Each row below holds a small network's activations on one input, seen along a few directions.
In each table, some parts of the input vary, and every possible input appears once, in random order.
A made-up example of a description, with smaller parts first: one of 3 separate values, together with either a single point or one of 9 places around a ring or (one of 4 places along a line, together with one of 8 places around a ring).
Shared parts are said once, and a part with two or three values counts as separate values.
In the rows, 128 means zero.

A family of inputs:
row 1: 98,158,114,94,107,55,116,205,191,155,159,131,200,185
row 2: 197,82,125,185,106,137,165,35,95,139,103,120,82,61
row 3: 72,187,120,102,198,172,66,233,124,87,129,117,120,181
row 4: 132,166,173,173,159,230,169,108,42,76,87,156,79,131
row 5: 191,73,173,184,103,145,169,47,84,153,106,120,112,87
row 6: 79,192,143,109,191,165,125,239,129,106,119,128,124,203
row 7: 148,51,104,129,69,18,135,52,185,168,150,122,151,112
row 8: 127,174,151,147,155,249,165,103,52,83,95,146,64,99
row 9: 187,79,150,157,108,164,170,39,95,156,119,109,101,53
row 10: 93,154,94,82,124,54,61,199,191,137,158,123,204,160
row 11: 103,165,64,90,113,43,109,191,195,142,159,127,176,172
row 12: 137,174,128,175,156,217,163,103,48,64,84,156,46,102
row 13: 83,198,94,105,189,151,115,232,125,95,120,127,91,183
row 14: 136,43,129,101,70,43,141,64,183,186,161,116,170,96
row 15: 89,157,88,68,113,71,115,199,199,162,163,124,195,159
row 16: 70,195,118,83,186,184,119,234,134,116,124,119,110,177
row 17: 142,43,154,128,57,27,138,71,172,181,152,124,174,127
row 18: 147,38,135,112,75,31,88,63,180,161,152,123,179,102
row 19: 131,163,153,165,168,243,113,102,45,61,102,155,70,107
row 20: 198,68,152,169,114,159,119,39,92,130,117,118,110,63
The inputs of row 5 and row 2 match in every part but one. If row 1 is changed in the same way as row 5 into row 2, which row does it become? -> row 11
What is each input in this table made of? -> one of 4 separate values, together with one of 5 places around a ring
Which other rows does row 7 become when the choice among 4 separate values takes its other values? List them by row number. -> row 14, row 17, row 18

A family of inputs:
row 21: 132,95,147,136,105,74,143,120,148,151,133,128,150,152
row 22: 148,152,118,155,160,208,163,107,73,103,97,125,53,93
row 23: 143,141,143,150,146,177,95,115,88,93,116,137,120,111
row 24: 129,133,106,132,112,124,149,96,124,118,126,142,110,110
row 25: 104,141,110,113,125,70,121,176,165,135,139,130,152,175
row 26: 123,111,160,133,114,136,150,101,116,129,125,140,129,129
row 27: 140,132,146,147,178,218,96,118,72,87,104,121,76,100
row 28: 126,81,111,88,103,50,65,132,194,167,167,105,195,121
row 29: 142,130,172,156,161,221,164,113,66,115,98,123,71,114
row 30: 129,99,121,128,120,71,75,126,154,124,141,126,154,139
row 31: 139,117,94,136,102,62,142,115,156,140,133,130,131,133
row 32: 94,158,122,109,135,132,128,157,134,113,131,142,131,152
row 33: 117,185,131,136,151,177,142,166,100,103,115,141,118,147
row 34: 120,115,134,124,130,133,82,106,122,102,133,137,133,117
row 35: 130,77,138,96,88,53,133,126,190,194,158,107,190,133
row 36: 114,176,134,133,183,217,143,168,84,98,105,125,74,138
row 37: 101,123,101,73,108,48,111,182,206,176,164,110,191,155
row 38: 151,160,116,159,128,168,163,105,90,109,108,141,97,104
row 39: 136,98,85,95,85,41,132,122,197,183,160,110,171,114
row 40: 145,138,170,159,129,180,163,110,83,121,108,139,115,124
What is each input in this table made of? -> one of 4 separate values, together with one of 5 places along a line
The inputs of row 38 and row 24 match in every part but the place on the line of 5. If row 23 is changed in the same way as row 38 into row 24, which row does it become? -> row 34
Start at row 29 and move only the place on the line of 5, one step at a time. The first step leads to row 40. Which rows follow, in order? -> row 26, row 21, row 35
Which other rows does row 27 become when the choice among 4 separate values takes its other values? List them by row number. -> row 22, row 29, row 36

A family of inputs:
row 41: 128,178,143,147,151,217,149,122,67,84,105,147,89,114
row 42: 133,155,126,158,174,207,106,127,79,72,102,138,71,110
row 43: 107,139,141,117,135,113,113,172,142,140,125,115,152,152
row 44: 124,96,171,131,136,125,129,118,123,136,124,121,144,127
row 45: 134,120,114,141,107,111,164,111,128,152,132,120,106,116
row 46: 133,117,122,143,132,112,85,111,132,107,139,133,137,147
row 47: 161,96,123,136,123,119,91,97,125,125,122,123,123,98
row 48: 127,151,109,108,126,126,134,148,141,137,147,132,154,121
row 49: 117,116,133,98,141,143,129,141,151,153,134,104,134,130
row 50: 104,117,158,107,130,120,113,159,138,132,134,132,140,156
row 51: 135,168,130,159,156,195,177,131,69,97,95,136,62,130
row 52: 115,144,104,125,134,96,84,153,145,113,125,126,140,136
row 53: 133,107,108,132,121,119,93,106,124,127,139,114,118,101
row 54: 125,152,164,146,175,222,136,144,69,105,98,128,86,131
row 55: 127,118,147,134,114,120,142,95,118,122,125,142,150,110
row 56: 128,135,136,138,110,127,127,109,128,120,140,147,155,148
row 57: 134,141,98,121,131,105,162,157,146,146,137,122,126,138
row 58: 131,99,132,138,136,106,100,98,122,110,124,129,132,110
row 59: 111,163,117,120,114,109,125,151,140,127,127,139,159,136
row 60: 135,128,125,151,116,106,155,116,134,131,132,137,127,163
row 61: 120,141,109,101,120,139,141,118,148,141,136,129,140,112
row 62: 164,109,128,145,108,112,161,102,131,147,115,127,113,113
row 63: 157,114,138,132,101,134,134,96,123,137,123,136,142,98
row 64: 134,112,137,146,120,99,170,102,125,133,117,132,120,125
row 65: 125,121,94,105,140,126,98,121,151,126,134,114,122,113
row 66: 125,112,161,136,132,131,115,130,132,134,138,124,149,163
row 67: 125,104,147,125,120,138,123,126,125,153,139,105,129,119
row 68: 118,153,105,133,118,89,153,160,144,136,117,129,131,153
row 69: 113,121,120,114,128,102,84,139,139,104,135,140,128,140
row 70: 127,127,123,128,100,133,135,104,122,141,141,129,135,101
row 71: 115,130,122,122,112,95,153,146,139,127,127,144,118,157
row 72: 131,133,96,111,145,112,92,150,145,123,145,117,135,121
row 73: 154,93,161,129,122,138,121,117,128,150,123,115,135,115
row 74: 124,127,133,105,147,129,122,170,144,150,145,108,147,137
row 75: 126,132,99,115,127,117,169,126,154,152,126,119,111,128
row 76: 108,140,134,109,107,116,125,137,135,118,136,155,146,140
What is each input in this table made of? -> one of 4 separate values, together with either a single point or one of 8 places around a ring
The inputs of row 73 and row 62 match in every part but the choice among 4 separate values. If row 43 is changed in the same way as row 73 into row 62, which row does it become? -> row 68
Which other rows does row 64 become when the choice among 4 separate values takes its other values? List them by row number. -> row 44, row 55, row 58
Start at row 72 and move only the place on the ring of 8, one step at a time. The first step leads to row 65. Which rows follow, in order? -> row 53, row 47, row 58, row 46, row 69, row 52
Which other rows does row 57 become when the choice among 4 separate values takes its other values? List them by row number. -> row 48, row 72, row 74

A family of inputs:
row 77: 120,126,118,113,128,111,108,141,147,132,138,123,143,132
row 78: 126,120,116,119,115,97,134,130,150,145,137,124,139,131
row 79: 126,116,122,123,114,94,121,125,147,136,136,129,144,134
row 80: 125,109,135,118,115,98,125,130,149,147,138,123,149,136
row 81: 118,132,119,118,123,105,116,141,145,128,136,131,144,141
row 82: 132,115,116,120,107,91,136,121,153,149,139,124,145,125
row 83: 139,169,146,165,170,239,162,116,49,82,88,140,55,108
row 84: 138,167,150,170,169,236,149,112,45,74,89,144,59,112
row 85: 128,110,121,118,119,100,113,124,149,139,139,121,143,126
row 86: 116,126,132,113,124,110,121,147,147,139,138,125,150,142
row 87: 126,128,114,119,120,102,133,138,148,141,135,124,139,135
row 88: 124,118,133,119,120,104,124,139,147,143,136,123,149,139
row 89: 133,106,120,118,112,95,115,116,151,144,141,122,149,119
row 90: 142,161,150,165,172,243,140,113,46,78,91,137,58,103
row 91: 131,111,121,124,106,88,123,116,150,140,139,129,150,128
row 92: 125,125,120,124,119,99,120,133,145,132,135,129,143,137
row 93: 130,105,134,119,108,93,127,121,151,151,140,123,155,130
row 94: 137,160,162,165,170,242,154,117,48,85,92,139,65,116
row 95: 118,136,113,114,123,108,129,146,148,138,136,126,140,138
row 96: 127,119,119,118,124,105,111,133,147,136,137,122,142,128
The inputs of row 81 and row 86 match in every part but one. If row 79 is changed in the same way as row 81 into row 86, which row does it become? -> row 80
What is each input in this table made of? -> one of 4 separate values, together with either a single point or one of 4 places along a line
List by row number the other rows that have the choice among 4 separate values in common with row 95. -> row 78, row 82, row 83, row 87
Which other rows does row 92 become when the choice among 4 separate values takes its other values? List them by row number. -> row 87, row 88, row 96

A family of inputs:
row 97: 138,131,144,141,137,174,155,112,99,125,115,127,100,115
row 98: 130,132,141,142,137,156,145,118,100,114,111,134,100,121
row 99: 91,130,94,75,97,15,124,193,220,178,167,119,200,180
row 100: 127,144,123,132,149,150,111,146,116,112,122,125,115,131
row 101: 135,135,144,148,136,155,144,120,98,114,109,135,107,122
row 102: 126,150,127,132,139,155,124,136,110,110,120,134,119,122
row 103: 120,78,130,96,102,50,71,129,186,158,161,115,193,135
row 104: 121,147,123,126,141,157,125,133,113,110,121,133,114,120
row 105: 150,64,104,114,64,15,129,82,194,183,158,117,179,110
row 106: 143,133,147,147,136,172,155,114,97,125,114,128,107,117
row 107: 123,141,120,126,152,152,113,143,119,112,123,124,110,129
row 108: 133,141,135,145,137,156,134,121,105,111,120,137,113,132
row 109: 128,138,131,140,138,157,135,118,108,111,121,136,107,130
What is each input in this table made of? -> either one of 3 separate values or (one of 2 separate values, together with one of 5 places along a line)
Which other rows does row 104 become when the place on the line of 5 takes its other values? List them by row number. -> row 97, row 98, row 107, row 109
